Each row below holds a small network's activations on one input, seen along a few directions.
Each table varies a few parts of the input and shows all the possible inputs, shuffled.
A made-up example of a description, with smaller parts first: one of 3 separate values, together with either a single point or one of 11 places around a ring or (one of 6 places along a line, together with one of 8 places around a ring).
Shared parts are said once, and a part with two or three values counts as separate values.

Other details of the inputs vary at random and push rows far along two fixed directions, the same in every table; ignore that.

A family of inputs:
x1: [-25   8  36 -12  18 -77  27  -6   0  62  -4]
x2: [-41  12   2  -9  47 -29  22  -5 -28   2  -7]
x3: [ 21 -25  34  13 -27 -30 -11   2 -24  26  43]
x4: [-46  15  13   2  14 -45   5  -3 -18 -10 -32]
x5: [ -9   2  71  12 -22 -44  24  -9 -47   8  13]
x6: [ -2  -2 -22   8   8  -3  -7  16  21   3   9]
x7: [ 46 -40  37   7 -22   1 -14   5  -9  24  58]
x8: [-16   5  32   8   2 -19   5 -13 -31   4  -3]
x9: [-46 -13  38   6  33 -58  29   1 -28  24  11]
x10: [  6  12  18  15 -12 -49  -2   4 -25   5   6]
x11: [ 52 -26  -9   2 -26  54 -34   7  26  -3  28]
x12: [  6 -16  -9  -9   0  57 -18  -4  18 -15  -9]
x13: [ 32   6 -30   6 -16  35 -24   1  17 -17  -4]
x14: [-24  -1 -39 -14  12  37 -11  -3  16 -25 -34]
x15: [ 28  -2  30  12 -15 -13  10   1 -18  17  50]
x16: [-67  16  24  12  23 -81  23   3 -25   2 -31]
x17: [  0 -27 -13  -4 -14  51 -10   2  21 -15 -16]
x18: [-19  33 -50  -2  38 -14  -3   8   6  -9  -9]
x19: [ 62 -24   6 -32 -33  63 -23 -12  48  26  -3]
x20: [ 25 -21 -32  -2   0  36 -14  18  36  -6  13]
x21: [ 69 -13   5 -34 -31  68 -17 -13  38  24  -3]
x22: [ -3   4  10  18  -4 -43  -9   1 -12  12  13]
x23: [-53  20  -6   3  29 -31   4  -8 -10  -9 -33]
x24: [-38  37 -57 -16  41  35  15  -1  18 -36 -40]
x25: [ 22  -9 -28  13 -20  29 -22  11  34 -11  -5]
x26: [ 35 -29   7  -9 -32  74 -18  -8   1 -13   3]
x27: [ 27 -16  33  12 -25 -25  -5  -1 -33  24  44]
x28: [-62  42 -50 -14  62  -7  12  -2  -1 -22 -46]
x29: [-54  31 -74   0  41 -35   4  18  21 -13 -34]
x30: [ 39 -20  17  -3 -43  64 -23  -6   6 -24 -13]
x31: [-68  29 -44   1  42 -19  10   2  17 -23 -58]
x32: [ 11  10  48  22 -26 -64  18   1 -38  14  29]
x33: [  8  14 -61 -13  29  26  -9  10  22 -20  -5]
x34: [ 36   4  49 -22 -21 -11  24 -17  -1  47  21]
x35: [ 32  12 -29   7 -20  37  -8   0  20 -22   1]
x36: [-14  24 -31  -6   6  41   6  -8  14 -35 -35]
x37: [ 31 -10  28   6  -8 -13  16   2 -19  16  54]
x38: [ 13 -34  20  -8  -1  35  -6  -5   0   0  13]
x39: [-47  14 -55  -9  41  26   2   7  33 -27 -47]
x40: [ 11 -25  81   9 -34 -19  23 -14 -54  26  46]
x41: [-27  14  -3  19   4 -66   5  16  -4   3 -13]
x42: [ 19 -17  19  -9  -4  41  16  -7  -7  -6  18]
x43: [ -1   3  19  16 -14 -53  -8   7 -16   7   5]
x44: [ 29   4 -37  -3 -19  40  -4   4  16 -18   9]
Description of these inputs: one of 4 places along a line, together with either a single point or (one of 2 separate values, together with one of 5 places along a line).
Changing only the place on the line of 4 turns x27 into x44. The same change can be made to x21. Which row results? -> x34
Which other rows does x37 become when the choice among 2 separate values takes its other values? List them by row number. -> x42
A walk changes only the place on the line of 5. It starts at x30 and steps to x8. List the rest of the walk in order. -> x26, x28, x2

A family of inputs:
x45: [-37  37 -37  13  32 -34  15  12 -12 -19  -6]
x46: [  3  -1  25   0  12 -17   6  -7 -20  14  20]
x47: [ 36 -27   1 -10  -9  52 -13   1  10  -1  14]
x48: [-11 -15  21 -11  17  -6  17  -3  -5  25  21]
x49: [ 19 -14  43  -4  -5   3  16 -12 -13  25  32]
x50: [ 26  11 -16 -14 -20  31 -14  -3  21 -14 -23]
x51: [-16  41 -58 -21  31  17   5  -1  12 -30 -33]
x52: [  9 -19 -31  -6   4  44 -20   5  19 -11   8]
x53: [  0   8  25  -6   6  -9  24  -9 -17  20  17]
x54: [-11 -44  84  18 -28  30   8 -18 -55 -17  16]
x55: [-40  20 -20  -8  35 -43   6   4   3   7 -34]
x56: [ 25  -4  32   8 -38 -21  -6  -7 -19  12  16]
x57: [-28  -3  -7  15   9 -40  -4  16   5   3  -1]
x58: [ -3 -13   7  18   5 -22   7  11 -18   1  28]
x59: [-14  26 -13   0  12 -28  10  -4 -24  -7   4]
x60: [  4  12  22 -12   1 -11  27 -11 -19  13  14]
x61: [ 25  -5  30  19 -40 -24  -2   4 -14   1  21]
x62: [ 18  -4 -22   0   0  34 -14  -3   8 -14   8]
x63: [ 21   7 -16 -10   0  42  -7  -1   8 -10  -1]
x64: [ 13 -12 -15 -18   8  46   8  -2  19   1  -1]
x65: [-38  39 -18 -12  26 -33  23  -5   7   9 -37]
x66: [ 20 -15  34  14 -26 -19 -13  -6 -11  18  18]
x67: [-18  15   6  -9  14 -25  15  -9   9  16 -19]
x68: [ 21   4 -19   2 -24  28 -21   0  17  -9 -13]
x69: [  2   7  13  22 -18 -31  -1   9  -9   2   8]
x70: [ 23   8  -3 -18 -22  28   4  -9  22  -2 -18]
x71: [-29  -1  -8   3  13 -36  -8   5   2  12  -8]
x72: [  6  10   6  15  -8 -23  11   5 -24 -10  25]
x73: [ 18  -4 -27  11  -2  33 -10   8  14 -26  11]
x74: [ 13 -30  44   0 -15 -14 -11   0  -3  30  19]
x75: [-10 -15  26  -9   2 -17   9  -3   9  30   2]
x76: [ -3 -12   5   6   9 -16   2   1 -20  10  20]
x77: [ -5   3 -33 -20  10  29   2   0  38  -2 -37]
x78: [  1  -2  14  22 -12 -32  -5   7  -3   2  10]
x79: [-82  13  11   6  20 -15  12  -9 -25 -38 -67]
x80: [ 20   5 -24   0  -7  37 -11   0   3 -14   6]
x81: [-28  -3 -16  12  25 -25   5  15  -6  -5  16]
x82: [ 34 -29  -3  14 -34  29 -21  14  22  -9   7]
x83: [ 22  -3  -6  -8 -10  28 -19  -3  24  -3 -16]
x84: [  3  22 -34 -12   2  25 -13   1  26 -13 -37]
x85: [  9 -16 -20 -15  12  44 -14   4  20  -5   4]
x86: [-21   3  -9   5  10 -37  -3   3  -4   9 -13]
Changing only one part turns x58 into x82. The same change can be made to x51. Which row results? -> x50
Describe the family of inputs behind these rows. -> one of 2 separate values, together with either a single point or (one of 4 places along a line, together with one of 5 places along a line)
Which other rows does x66 become when the choice among 2 separate values takes its other values? List them by row number. -> x62
A walk changes only the place on the line of 5. It starts at x56 and steps to x68. List the rest of the walk in order. -> x66, x86, x71

A family of inputs:
x87: [  5   5  22  -7  -1 -15  11  -8 -13  17   6]
x88: [ 43 -41  42  -3 -31  43  -9  -6  -7  15  37]
x89: [ -3 -13  17   8  -2 -23   1   4  -6  11  13]
x90: [-33   4  13   5  23 -43  19   1 -25  14  10]
x91: [  3  10 -22  -5   8  23   3   0  10 -14  -6]
x92: [  7  12 -29   4   2  15  -9   4   6 -20  -3]
x93: [  0  10 -30  -9   6  20  -6   3  29  -7 -25]
x94: [-24  18  12   9  18 -50  18   0 -26   7  13]
x95: [-27   8   7  16  20 -50   6   6 -26   6  13]
x96: [-23  20  17  -7  17 -47  21  -9 -22  21  -2]
x97: [ -8   0 -27 -14  18  27  -7  -1  25  -6 -21]
x98: [ -6  -5 -18 -14  11  22  -5  -2  18  -1 -15]
x99: [ -8  -8  21  -3  12 -12  10  -3 -18  13  15]
x100: [-22  21  16   4  15 -52  21  -4 -19  18   2]
x101: [-21  15   9  10   8 -64   5   5 -17  14  -1]
x102: [-27  20   3   1  24 -42  23  -1 -22   5   3]
x103: [  7  15 -24  -2  -2  13  -4   2  17 -11 -11]
x104: [ 11  -2 -52  -1  -1  51 -21   9  26 -31 -12]
x105: [ 57 -34  47  10 -47  29  -7  -2 -12   8  48]
x106: [-29   3  15  10  18 -54  10   4 -14  16   7]
x107: [-26 -11  51  12 -14 -11  10 -10 -33 -10 -10]
x108: [ 35 -40  51   9 -31  11  -7  -2  -4  24  36]
x109: [ 10  16 -28   3  -4  10 -11   4  13 -14 -11]
x110: [  6  13 -26  -5  -4  13  -3   2  15 -11 -12]
x111: [  2   3  22  -3   6  -9  11  -8 -18  11  15]
x112: [ -6 -14  20   3   0 -18   5   0  -6  18  11]
x113: [-22  22  19  -4  20 -47  20  -9 -21  21  -1]
x114: [-10  13  17   1   6 -39  18  -3 -16  15   4]
x115: [ -3   0 -38  -8  14  38  -3   6  21 -20 -14]
x116: [ -5  -2 -27  -1   7  21  -4   7  11 -15  -3]
x117: [-21  19   5  12  15 -54  12   2 -30   3  11]
x118: [ 48 -24  47   9 -44   6  -4  -3 -11  17  37]
x119: [-20   9 -29   1  22   2   0   8   8 -14  -8]
x120: [  9   7  11  10 -11 -28   0   1 -14   6  11]
x121: [ -4  -1 -22  -3  13  25  -1   4  13 -11  -5]
x122: [-11  24 -36 -10  13   6   6  -1  16 -10 -25]
x123: [-20   8 -21 -10  29  11   4  -1   5  -6 -11]
x124: [-16   8 -32   6  16  -8 -11   8  14 -11 -15]
x125: [-23  15   8  10   6 -63   5   3 -17  16   0]
x126: [  1   5 -21  -9  -1  15  -3   1  22  -2 -19]
x127: [ 42 -31  48   8 -46   3 -10  -1  -4  23  33]
x128: [-20  22   6  10   7 -60  10   0 -24  11   3]
x129: [ -3   1 -41  -4  11  33  -8   9  21 -25 -12]
x130: [  3   7 -22  -3  -2  10  -9   5  24  -7 -16]
x131: [ -1  -7 -18   3 -20  65 -20  -4  13 -48 -40]
x132: [  4   6 -23  -5  -3  10  -8   6  23  -8 -17]
x133: [  1  -3 -28   3   2   9 -16   9  17 -13 -10]
x134: [ 49 -62  96  11 -72  63  -9 -17 -24   1  25]
x135: [  2  -3  22   1  -6 -23   6   0  -4  19   4]
x136: [-28   1  -2 -15   6  48   1 -15   2 -31 -49]
x137: [ 17   6 -40 -20   5  63  -7  -3  26 -25 -17]
x138: [-30  19  12   3  22 -51  25  -4 -29  12   8]
x139: [ 52 -31  45  15 -49   9 -21   1  -3  18  34]
x140: [ 59 -48  44  16 -49  35 -21   3 -11   7  51]
x141: [ -4  -5 -17 -14  13  22  -5  -1  19  -3 -15]
x142: [  1   5 -17 -17   3  19  -4  -4  20   2 -21]
x143: [-30  19  15  -5  26 -45  24  -8 -30  15   6]
x144: [  2   5 -16 -17   5  18  -4  -2  20   0 -21]
x145: [ 10  -6 -43   0  -5  37 -24   8  31 -21 -16]
x146: [  2   7 -16 -15   6  19  -5  -3  22   1 -20]
x147: [-19   4 -24  -5  20  -1   2   5  16  -5 -18]
x148: [ 19   8 -52  -3  -6  51 -18   5  24 -33 -12]
x149: [-15  11  10   6   8 -36  15   0 -23   5  14]
x150: [ 58 -54  51  11 -55  34 -19   0   2  18  45]
Changing only one part turns x127 into x126. The same change can be made to x150. Which row results? -> x112
Describe the family of inputs behind these rows. -> one of 4 places along a line, together with either a single point or (one of 3 separate values, together with one of 5 places around a ring)
A walk changes only the place on the line of 4. It starts at x101 and steps to x132. List the rest of the walk in order. -> x135, x144

A family of inputs:
x151: [  1 -18  52  -4 -21  35   8 -20 -22 -10  -8]
x152: [-19  11 -26  -5  21 -17  -2   5  13   2 -16]
x153: [ -7 -27  24  -7  -5  57   0 -10  -6 -18 -13]
x154: [ 20 -17  -8  12 -16  22 -12  11   9 -13  15]
x155: [ 22 -16 -10   6 -19  27 -23   7  19  -9   3]
x156: [ -1   1  37   2  -4 -47  12  -5 -17  34  14]
x157: [-29  40 -54 -11  35 -14   6   3  13 -17 -35]
x158: [ 23 -17 -14   7 -13  32 -20   9  12 -13  13]
x159: [ 20 -22  39   3 -15 -14   0  -3  -5  32  27]
x160: [ -2 -13   1 -16 -17  75  -8 -14  17 -31 -45]
x161: [-63  25 -28 -15  43  21  19 -11  -7 -37 -53]
x162: [ -8   0  12  -8  12 -28  10  -1   4  27   5]
x163: [-17  24 -51  -2  24   6  -1   6  10 -23 -16]
x164: [-30  17  15  18   5 -73  13   5 -24  10  -1]
x165: [-23  25  18   1  21 -63  24  -5 -25  24   6]
x166: [ 16   3 -33   0 -15  32 -22   6  26 -21 -19]
x167: [ 29   2 -31   5 -23  46 -16   7  24 -31  -9]
x168: [ 30 -20  46  14 -37 -16  -8  -2 -16  22  28]
x169: [-10  22   2 -11  17 -28  18  -4  -4  17  -2]
x170: [-26  24  14  14  13 -68  13   1 -32   8   7]
x171: [-34 -21  68   3   0 -19  16 -15 -36  12  -6]
x172: [-21  11 -27   3  17 -18  -5   7  10  -5 -16]
x173: [ 20   2 -32 -11 -10  35 -16   2  30 -11 -20]
x174: [ 30 -21  34  20 -32  -2  -2   3 -21   4  42]
x175: [ 25 -12  42  -6 -21 -14   5  -6  -4  35  21]
x176: [ 28 -13  18  -1 -12  13   2  -4  -5  14  29]
x177: [-31  31 -33 -16  41 -23  20   0   4   4 -12]
x178: [ 24 -18  -7  -3  -7  27 -12   4  11   1  15]
x179: [ -5   7   4   1  12 -26   9   0 -17   9  16]
x180: [ 25 -21  18   0  -9  11  -2   0   1  18  28]
x181: [-20   6  -7   9  19 -32   4   7 -12   4   8]
x182: [ 32  -7  13   8 -26  13  -9  -1  -4   0  17]
x183: [ 25 -11 -23 -17   1  49  -8   3  32   0   3]
x184: [ 12 -11 -14  10 -15  14 -15  10  18 -12  -2]
x185: [-36  35 -59   0  36 -13   2   8   5 -27 -24]
Changing only one part turns x157 into x173. The same change can be made to x169. Which row results? -> x175
Describe the family of inputs behind these rows. -> one of 5 places around a ring, together with either a single point or one of 6 places along a line
Which other rows does x174 become when the place on the line of 6 takes its other values? List them by row number. -> x163, x176, x177, x179, x185
Which other rows agree with x162 in the place on the ring of 5? List them by row number. -> x152, x155, x159, x171, x172, x184
